A small network was shown many inputs. Here are its activations along a few directions, one row for each input.
Each table varies a few parts of the input and shows all the possible inputs, shuffled.
A made-up example of a description, with smaller parts first: one of 4 places along a line, together with either a single point or (one of 2 separate values, together with one of 5 places around a ring) or one of 11 places around a ring.
Shared parts are said once, and a part with two or three values counts as separate values.

Other details of the inputs vary at random and push rows far along three fixed directions, the same in every table; ignore that.
To show where, the next rows are all for the same input, with only those details redrawn:
[-35  60  32 -57 -34 -37  36   6  35 -20 -48  25]
[-12  -8 -37  33 -24 -44   3  37  -4  25  44 -24]
[-33  44  22 -48 -29 -35  33   8  31 -19 -42  28]
[ -7 -45  -3 -20  18  43 -59 -50  56 -21 -37  -9]
[-35  43  31 -47 -31 -36  36   9  47 -18 -34  23]
[  31  -26  -54  -34   -4  -13  -35  -52 -101  -57   18  109]
[-32  35  27 -39 -29 -31  34   8  42 -18 -32  36]
[-34  49  33 -50 -33 -35  35   6  39 -21 -38  30]

A family of inputs:
x1: [ 16 -36 -48 -32  -9  -4 -28 -49 -94 -29  14  85]
x2: [ 57 -35   6   8  51  55 -32 -34  78  -3 -34 -44]
x3: [  12  -18    4   -9   17   29  -31  -34 -122  -15   25   76]
x4: [ 37  -9 -13  57   1 -17  43  39 -12  40  35 -53]
x5: [-12   1 -35  51 -12 -36  13  42 -11 -13  39 -35]
x6: [-16 -49  -6  14  21  65 -49 -40  47 -27 -41 -41]
x7: [-34  51  31 -55 -36 -32  37   5  35 -20 -40  34]
x8: [-17 -33  35  16  43  97 -51 -30  20  -4 -17 -34]
x9: [-10  14 -45  50 -10 -42   4  31   8   7  41 -37]
x10: [ 50   4 -23  31  -3 -29  19  39 -15  52  24 -33]
x11: [ -4  12   0  41  -5  -5  -2  44 -29  56  61 -31]
x12: [-11  20   7  49   9   0   5  49 -31  18  63 -61]
x13: [ 48 -42  16  16  49  61 -24 -20  68 -15 -39 -61]
x14: [ 34  -4  -1  37  -9 -32  36  24 -23  53  26 -39]
x15: [-19 -49  30   2  42 100 -62 -36  38  36 -15 -24]
x16: [-25 -20 -36  55 -15 -32   3  34 -22  39  35 -43]
x17: [ 16  42  43 -61  -7 -11  70   1  21  23 -51  24]
x18: [  33    0  -19  -10   39   20  -34  -36 -103  -51   45  100]
Question: What is each input in this table made of?
Answer: one of 3 separate values, together with one of 6 places around a ring
Question: The inputs of x15 and x17 match in every part but the choice among 3 separate values. If x18 is changed in the same way as x15 into x17, which row does it become?
Answer: x2
Question: Change only the place on the ring of 6 in x9. List by row number the other rows that result.
Answer: x1, x5, x6, x7, x16

A family of inputs:
x19: [-13  30  19   0  -8 -16  26  23  16   3  -1 -14]
x20: [  6  -2   8 -14  14  20 -13 -23   1 -24 -13  18]
x21: [-31  15  -5   6 -24 -31  14  29  44  11  -4 -30]
x22: [  0  31  18 -17 -16 -26  37  15   4   4  -7   9]
x23: [-21  25  20  -2 -10  -9  23  19  18  17  -2 -12]
x24: [ 15  -9   6 -13  17  21 -11 -25   9 -19 -19  14]
x25: [  8 -36 -31  46  11  15 -33  16 -16  34  36 -40]
x26: [ 23 -37 -35  46  12   8 -23  11  -6  34  33 -42]
x27: [ 25 -35 -34  50  14   8 -25  16  -9  25  33 -43]
x28: [-11 -19 -15 -11  -1   6 -27 -22  24 -21 -18   9]
x29: [ 30  17 -24  -2 -15 -42  28   8 -88 -18  35  54]
x30: [  7  -8   9 -24   9  17 -13 -26  -7 -11 -18  26]
x31: [  6  -3  10 -16  12  19 -10 -24  -6 -28 -16  20]
x32: [-24  23  24   6  -9  -7  24  25  27  15  -1 -27]
x33: [-23  27  24   2  -8  -8  24  22  26  13  -1 -19]
x34: [-13 -24 -17  -2  -1   9 -28 -17  29 -15 -18  -7]
x35: [ -4  22  18  -6 -12 -17  33  15  19  11 -10 -10]
x36: [  7  -8   8 -22  10  18 -13 -29  -4 -10 -17  27]
x37: [  4 -15   9 -13  12  24 -15 -25   7  -4 -20   7]
x38: [ 10  16 -22   1 -20 -36  21  14 -91  -3  41  48]
x39: [  0  -9  11 -13  14  27 -20 -20   2 -16 -12  11]
Question: What is each input in this table made of?
Answer: one of 3 separate values, together with either a single point or one of 6 places around a ring
Question: The inputs of x21 and x34 match in every part but the choice among 3 separate values. If x39 is changed in the same way as x21 into x34, which row does it become?
Answer: x32
Question: Change only the choice among 3 separate values in x26. List by row number the other rows that result.
Answer: x22, x35
